Each row below holds a small network's activations on one input, seen along a few directions.
In each table, some parts of the input vary, and every possible input appears once, in random order.
Descriptions start from the smaller parts, as in this example, which fits no table here: one of 8 places around a ring, together with either a single point or one of 11 places around a ring or (one of 2 separate values, together with one of 6 places along a line).
Shared parts are said once, and a part with two or three values counts as separate values.
(in the rows, 128 means zero)

Other details of the inputs shift rows strongly along three fixed directions, in all tables alike. That doesn't count.

A family of inputs:
x1: [144  88  64 122  85 115 218 180 130 130 141  95]
x2: [147 142 127 153  99 155 160 111 128  64 137  85]
x3: [151 105 130 161 102 120 151 146  88 129 139  95]
x4: [141 100 125 154 188  82 138 137 150 144 142  73]
x5: [169 112 100 191 128  91 144 132 137 183 120  66]
x6: [ 71 206 152  69 180 179  90  77 202 107 181 195]
x7: [138 109  86 125  91 127 112 177 130 146 155 114]
x8: [151 146 130 150  70 132 132 172  74 107 124 121]
x9: [119 156  91 116 171 141 100  84 149 169  97 157]
x10: [117 148 170  74 122 171  76 121 143  98 136 199]
x11: [133  92  81 118  90 149 193 161 127 131 125 100]
x12: [ 92 145 110  39 144 154 129 138 169 140 143 186]
x13: [162 153 137 194 166  83  94  91  98 115  83  86]
x14: [123 149 137  81 107 172 129 125  98  72  91 172]
x15: [109 108 137 159 211  72 119 100 184 159 129  88]
x16: [ 77 138  97  85 208 141 123 103 200 174 141 164]
x17: [128  94  94  61  92 161 178 162 161 172 140 128]
x18: [142  95 122  65  87  95 160 199 159 150 172  89]
x19: [149 114 130 167 199  95 108  87 171 135 130 135]
x20: [129 159 203 176 124 141 111  92  80  49  76 164]
x21: [137 108 137 175  90 112 136 119  88  97 117 122]
x22: [152 114 145 211 153  83 127  94 111  62  96 129]
x23: [ 80 123 138 111 189 125 103 110 214 180 163 172]
x24: [173 111 153 158  94 132 143 135  99  86 108 123]
x25: [135 123 111 146  61 114 113 158 105  99 121 128]
x26: [151  78 102 102  76 115 161 206 137 117 176 113]
x27: [164 127 172 141 103 120 146 141  90  90 102  96]
x28: [145  81 116 125 107 140 133 167 138 122 149 108]
x29: [145 153 130 156 132 132 168 103  82  67  91 174]
x30: [151 151 137  90  86 141 155 132  79  50  94 185]
x31: [125 117 149 141  99  97 125 129  88  97 117  94]
x32: [141 118 141 144 126 108 120 133  78 103 128  89]
x33: [119  91 105 124 137 134 125 142 151 184 173 115]
x34: [147 122 107 176 153  91 113 138 113 146 118  61]
x35: [121 109 130  63  86 122 141 172 142 183 174  99]
x36: [111 146 134 198 199  88  94  81 145 170  97  89]
x37: [103 163  90  90 106 164 131 135 127 156 127 178]
x38: [147 165 184 117  66 144 118 126  53  66 116 173]
x39: [ 94 123 145  99  90 136 126 142 137 155 156 143]
x40: [128 208 131 125  65 167 115 117  92  42 135 144]
x41: [134 119 148 207 234 134  95  65 148 139 106 127]
x42: [113 151 124  82 139 158 109  82 114 126 108 184]
x43: [104 139 163 102 190 156  93  97 197 189 144 157]
x44: [ 99 131 161  70  88 116 146 181 141 121 157 138]
x45: [149 101 141 185 165 127 142 122 133 144 120  88]
x46: [112 126 159  79 128 149 107 161 131 118 144 124]
x47: [123 132 109 105 137 147 138  93 121 151 118 158]
x48: [110 132  97  84  68 160 160 149  89 110 136 154]
x49: [116 170 197 161 125 117  99  85  52  56  86 148]
x50: [166  88 110 157 108 102 131 122 116 128 135  97]
x51: [167 101  53 175 125 103 177 123 127 179  99  73]
x52: [108  98 138  82  72 149 120 169 153 113 150 148]
x53: [128 144 126  58  86 153 164 152 118 103 131 192]
x54: [172 115  99 160  85 104 120 148 112 122 122 104]
x55: [ 87 101 143  95 148 128 129 147 194 194 152  95]
x56: [103 151  77 108 126 145 122 133 131 147 114 138]
x57: [ 99 143 150  74 145 156 104 152 160 132 175 199]
x58: [141 136 125 228 149  98 105  89 108 117  86 116]
x59: [127 145 133 214 163  99 107  88 127 147  93 109]
x60: [130 143 157 173 240 104 107  63 184 171 125 143]
x61: [133 156 137 178 175 110  98 113 105 141 108  99]
x62: [ 68 175 194  62 197 181  61 110 161 147 146 188]
x63: [145 122 146 148 134 117 151 152 121 117 142 127]
x64: [149  67 119 198 127 104 160 130 146 139 115  72]
x65: [107  88  57  89 108 133 168 153 151 183 152  92]
x66: [120 128 161  67 124 139 107 148 152 135 141 126]
x67: [148 138 152 168 123 133  92 101  56  52 111 157]
x68: [128 136 152 115 148 111  97 105 120 134 130 115]
x69: [ 98 145 161  59 137 138 122 173 148 139 172 154]
x70: [141 148 114 153  91 142 152  99 108  75 150  88]
x71: [115 118 111  76 157 163 129 107 171 163 115 152]
x72: [131 121 109 176 185 135 142  81 124 110  76 110]
x73: [149 139 156 114  63 142 121 136  72  81 131 166]
x74: [154 113 140 195 158  95 138 111  79 125 114  65]
x75: [125 145 165  95 153 111 126 135 151 139 145 138]
x76: [112 114 124 102 192 122 114 119 221 203 174 153]
x77: [162 137 119 141  67 123 125 158  97 116 124 131]
x78: [132  85  63 109  79 134 197 155 124 176 149 102]
x79: [129  92 129 107  57 106 184 199 146 136 162 109]
x80: [122 132 155 121  57 135 105 131  72  52 123 170]
x81: [ 96 168 132  60 119 171 101 103  98  98 113 199]
x82: [115 101  75 119 139 132 116 168 186 225 177 105]
x83: [163 117 107 176 138  81 139 137 130 179 117  48]
x84: [112  98 143 165 196  98 112  97 173 158 112  73]
x85: [114 171 152 154 191 171 115  50 109  93  74 196]
x86: [128 107 103 120  60  90 140 190 123 144 136  63]
x87: [115 157  81 152 146 140 129 105 117 139 101 140]
x88: [105 189 115  93 134 161  88 103 106 106  91 189]
Description of these inputs: one of 4 places along a line, together with either a single point or one of 6 places around a ring or (one of 3 separate values, together with one of 5 places along a line).
- The inputs of x8 and x45 match in every part but the place on the line of 4. If x34 is changed in the same way as x8 into x45, which row does it become? => x46
- The inputs of x55 and x36 match in every part but the place on the line of 4. If x62 is changed in the same way as x55 into x36, which row does it become? => x61
- The inputs of x40 and x6 match in every part but the place on the line of 4. If x9 is changed in the same way as x40 into x6, which row does it become? => x30
- Change only the place on the line of 5 in x50. List by row number the other rows that result. => x35, x38, x68, x73
- Change only the choice among 3 separate values in x45. List by row number the other rows that result. => x20, x43
- Change only the place on the line of 4 in x57. List by row number the other rows that result. => x33, x41, x82

A family of inputs:
x89: [130 152 171  95  65 130  95 158 114 118 159 167]
x90: [124 155 115 115 119 125 110 129 127 119 112 145]
x91: [ 97 150 141 144 197 141 106  73 154 129 126 187]
x92: [104 127 117  65 174 147 130 125 178 184 160 137]
x93: [145 132 124 221 178 101 137  73  95 138  72  80]
x94: [158  92  92 121  85 102 184 172 138 121 125  87]
x95: [126 142 150  63  96 169 139 148 106 103 130 159]
x96: [138 120 121 183 184 111 123  67 134 105  98 137]
x97: [140 110  93 131  79 105 178 170 102 152 131  74]
x98: [108 139 148  79 130 151 124 114 132 119 111 155]
x99: [140 145 154 119 103 170 121 120  88  58 117 188]
x100: [122 122  95 125 110 126 117 128 133 137 132 136]
x101: [155 144 119 179 169 111 125  88  88 122  94  98]
x102: [130  97  82 133 172 124 136 121 170 223 139  66]
x103: [154 117 156 189 113  80 115 143  55  70 101  91]
x104: [ 98 164 155  94 184 141 100  76 139 117 107 175]
x105: [120 154 145 105 145 163 106 106 121  89 135 199]
x106: [181 118 112 207  99 125 139 115  60  75  91 106]
x107: [109 129 183  97 150 131  96 141 137 118 139 151]
x108: [113  78 137 102 136  99 133 174 158 154 166  97]
x109: [115 143 107 133 174 144  89  96 148 156 142 158]
x110: [152 129 125 141  91 115 177 159 104  87 114 125]
x111: [105 146 129 101  68 165 118 152 107 114 137 178]
x112: [130 104  71 122  99 107 167 181 163 192 154  83]
x113: [121 154 133 105 183 145 112 108 160 133 132 168]
x114: [143 139 131 152 110 122 128 107  77  99  78 108]
x115: [184 110 170 197 110  84 146 119  96  83 117 106]
x116: [105 146 113 150 155 132 106 101 138 148 132 158]
x117: [141  86 148  97  85 119 148 192 158 156 162 104]
x118: [119 160 160  96  98 142 150 136  81  75 113 166]
x119: [119  93 107 166 173 128 147 103 174 170 133 120]
x120: [106 123 103 138 162 139  91  91 166 169 124 142]
x121: [134 124 155 131 113 119 100 153 135 153 138 118]
x122: [ 90 128  95  75 154 127 111 124 179 207 147 117]
x123: [144  96 111 209 201 110 129  58 154 134  91 108]
x124: [105 144 154  86 116 155 144 133 120 120 122 157]
x125: [118 136 142 111  88 141 147 150 148  84 174  90]
x126: [118 140 171  92  83 132  92 175  93 103 138 142]
x127: [149 117  82 109  94 124 150 178 137 158 148  99]
x128: [129 117 102 141  76 119 151 164 150 129 178  37]
- The inputs of x98 and x114 match in every part but one. If x117 is changed in the same way as x98 into x114, which row does it become? => x121
- The inputs of x91 and x116 match in every part but one. If x125 is changed in the same way as x91 into x116, which row does it become? => x128
- What is each input in this table made of? => one of 2 separate values, together with either a single point or one of 4 places along a line or (one of 3 separate values, together with one of 5 places along a line)
